Here are a small network's activations along a few directions, averaged over the inputs that share one value of a field.
Related values have similar rows: they may be neighbours, one step apart, or belong to one group.
(in the rows, 500 means zero)
Strong random noise was added to every row along 4 fixed directions; ignore it. To show where, here is one row again and again, with new noise each time:
[340 360 542 568 641 640 524 454 464 417 663 688 585 886 636 572]
[362 683 519 446 547 545 473 507 634 557 261 467 485 417 807 550]
[615 227 361 539 470 447 404 508 562 554 317 308 325 442 544 583]
[600 385 524 343 547 384 526 631 480 590 483 552 391 517 489 564]
[706  80 500 407 562 381 484 623 399 568 622 556 393 720 390 623]
[566 303 410 505 501 462 443 521 547 544 370 392 366 484 557 571]


Values of GER:
gifez: [512 357 598 767 405 525 354 324 551 501 482 636 673 651 653 572]
gevu: [835 555 615 266 482 184 396 576 613 737 177 484 449 202 403 513]
reto: [591 678 681 295 483 357 607 668 537 639 576 693 812 461 555 436]
rade: [561 342 237 603 429 466 516 443 440 456 355  98 258 211 443 681]
zukad: [808 464 330 462 433 402 502 519 516 547 451  69 415 162 359 391]
temek: [508 808 663 216 543 405 404 594 622 654 158 446 478 296 946 628]
bep: [609 824 654 259 543 529 376 627 408 618 546 391 546 398 435 487]
serab: [606 426 625 553 429 582 336 556 517 683 574 446 691 620 491 473]
mik: [459 540 650 440 400 469 380 614 416 528 344 439 584 514 643 666]
The values of GER form 3 separate groups.
Q: Which other values are in the same group as gifez? Give them in the order they are listed.
A: gevu, reto, serab
Q: Which other values are in the same group as bep? Give them in the order they are listed.
A: zukad

Values of BISO:
munol: [679 288 433 551 404 495 399 401 527 537 586 580 569 516 306 405]
bugo: [710 410 368 613 318 299 588 468 495 521 436 406 387 167 136 393]
kefi: [265 699 404 525 383 447 821 479 473 326 664 805 287 270 212 234]
rulu: [439 366 305 543 592 479 658 373 529 340 536 558 312 484 378 453]
kila: [540 319 419 478 459 377 468 583 504 471 416 524 250 472 259 460]
ped: [569 749 658 364 548 459 570 628 417 634 637 549 494 434 336 459]
sil: [527 517 563 500 613 572 416 484 492 452 435 301 622 646 851 644]
tilir: [262 922 460 358 423 561 533 576 468 430 371 413 336 171 534 480]
gaku: [532 684 546 416 495 489 527 611 572 637 464 404 657 422 558 419]
The values of BISO form 3 separate groups.
Q: Which other values are in the same group as sil? Give them in the order they are listed.
A: tilir
Q: Which other values are in the same group as rulu? Give them in the order they are listed.
A: kefi, kila
